Each row has a name. Each question is about the rows just above it. Places in a row count from 0.

[ -6 -64 -75  78] -> z_326
[-29 -41  29 110] -> z_552
[-29 -41  43 101] -> z_243
Does one of the named rows hold [ -6 -63 -75] side by side, in this order?
no
Changed z_243: [-28 -41  43 101]. Place and old value:
0, [-29]

[-89   1 -30 -37  48   5  22] : z_628
[-89   1 -30 -22  80  97  21] : z_483
[-89   1 -30 -37  48  42   9] : z_433
Where does [-89   1 -30 -37  48  42  10] differ from z_433, and what was there?
6, [9]
Among the named rows, does one hold [-89   1 -30 -37  47] next to each other, in this order?
no
Is [-30 -37  48] printed in one of the named rows, side by side and in this order?
yes
One entry of z_433 was changed: [-89   1 -30 -38  48  42   9]. Where, and from what?
3, [-37]

[-27 -27 -27 -30 -27] -> z_305
[-76  77 -66  54 -31] -> z_275
[-76 -17  71 -16 -31] -> z_234
[-76  57 -27 -16  72] -> z_168
[-76  -1  12  54 -45] -> z_481
[-26  38  32 -16  57] -> z_731
[-76  -1  71 -43 -76] -> z_571
[-76  77 -86  81 -60] -> z_757
[-76 -66 -66 -16  28] -> z_462
[-75  77  -7  26 -45] -> z_631
Every place of [-16] in z_462:
3
At which places does z_571 hold [71]?
2
Does one of the named rows hold [-66  54] side by side, in this order?
yes
Does one of the named rows hold [-76  57 -27] side by side, in this order?
yes
At which places does z_305 hold [-27]?
0 1 2 4
One entry of z_731 was changed: [-25  38  32 -16  57]. Where, and from what?
0, [-26]

[104  19  27   8   5   8  22  95  21   8] -> z_134
[66 39 20  8 17  6 18 80 23 10] -> z_986
[81 39 50  6 10  8 12 69 20  3] -> z_936
[17 17 53  6 16 27  4 19 24 16] -> z_862
[53 74 48 12 23  5  8 74 12  8] -> z_827
[32 78 57 15  7 21  8 32 20 10] -> z_420
Every place of [16] in z_862:
4 9
Every place of [74] in z_827:
1 7
One entry of z_827 was changed: [53 74 48 12 23  4  8 74 12  8]. Where, and from what?
5, [5]
Places of [8] in row z_134:
3 5 9
Does one of the named rows hold [80 18  6 17] side by side, in this order?
no
Is [27  4 19 24 16] printed in one of the named rows, side by side and in this order?
yes
Where does [66 39 21  8 17  6 18 80 23 10] differ from z_986, and what was there?
2, [20]

[  4  -3  -8  -9 -11  12   6   3  -5  12  -1 -15  -2  17  -5  48 -22  -4
  -8  14   9 -16  25 -14 -28 -14 -42  22   4  21 -25  25 -10  -1   2   5
  -8  -5 -10 -14   7  17  13  13  21  21 -14  -1   6 -27  16  -5  -6  25
  -1   5  16] = z_617
[ -3  -1   4   5  12 -17 -11   4   7 -17   1  12   7 -21  -2 -52  26  -3
   6 -14  -3  18 -26  19  23  21  39 -30  -2 -25  29 -28  12  14   4  -1
   8   0   6  18  -2 -16  -5 -16 -13 -17  19  -3 -14  30 -22   5  15 -25
  -8 -13 -17] = z_396
[ 10  -4 -13 -16  12  24  17   1 -13  22  -1 -31  -8  39  -6 107 -50  -3
 -19  31  16 -36  53 -37 -60 -39 -92  49   9  51 -59  57 -21 -14  -2   6
 -21  -8 -21 -35  12  32  21  23  38  44 -34   0  20 -64  35 -13 -22  56
   5  16  35] = z_183
[  9  -8 -10  -9  -8   4   2   9  -2   4   2 -15   1  10 -11  36 -10 -11
  -7  10  14  -9  19  -7 -22  -6 -33  11   7  15 -15  20  -2   9   5   7
  -5  -7 -11  -9   9  10  16   6  22  22  -5  -5   0 -14   7  -3   3  24
  -7   2  11] = z_742
[ 12  -9 -17 -19 -27  24  17   6 -12  22   1 -35  24  39 -10 107 -47  -9
 -16  31  21 -35  53 -34 -61 -35 -93  49  11  51 107  57 -19  -4   1   9
 -20 -10 -26 -33  14  32  27  23  43  48 -31  -3  15 -60  35 -12 -15  58
  -2  16  33] = z_292
[  4  -1  -7  -9 -11  11   7   2  -4  12  -1 -14  -2  18  -3  46 -21  -2
  -8  14   8 -16  24 -17 -25 -17 -41  23   3  21 -26  23  -9  -4  -1   1
  -9  -3  -8 -16   6  12   8  11  17  20 -15   0   8 -28  18  -7  -8  24
   2   6  14] = z_891
[ 13 -16 -21 -21 -24  19  14  15 -11  19   2 -38  -2  37 -22 107 -38 -19
 -20  31  28 -29  53 -28 -64 -27 -95  43  12  51 -51  57 -14  11   7  14
 -20 -15 -28 -29  18  32  31  19  43  48 -23  -9   6 -48  30 -12  -2  58
 -12  13  35] = z_317
[-18  -1   4   5   5  12   7 -28  -4   8  -5  12 -14 -10  -2 -60  -8  -2
   6 -13 -34   3 -29  -8  23 -14  39   1 -15 -30   5 -33 -12 -42 -18 -19
   8   0   6  -3 -21 -21 -38   4 -49 -47 -14   0  20  -6   7   5 -33 -41
   5  14 -21] = z_865
[ 10  -4 -13 -16 -29  24  17   1 -13  22  -1 -31  -8  39  -6 107 -50  -3
 -19  31  16 -36  53 -37 -60 -39 -92  49   9  51 -59  38 -21 -14  -2   6
 108  -8 -21 -35  12  32  21  23  38  44 -34   0  20 -64  35 -13 -22  56
   5  16  35] = z_662
Every place of [107] in z_292:
15 30
Changed z_292: [ 12  -9 -17 -19 -27  24  17   6 -12  22   1 -35  24  39 -10 107 -47  -9
 -17  31  21 -35  53 -34 -61 -35 -93  49  11  51 107  57 -19  -4   1   9
 -20 -10 -26 -33  14  32  27  23  43  48 -31  -3  15 -60  35 -12 -15  58
  -2  16  33]. Place and old value:
18, [-16]
Does one of the named rows hold [-5  8] side by side, in this order?
no
Does one of the named rows hold [-16   6] side by side, in this order?
yes
Does one of the named rows hold [ -2 -25  29 -28] side by side, in this order?
yes
Places of [38] in row z_662:
31 44

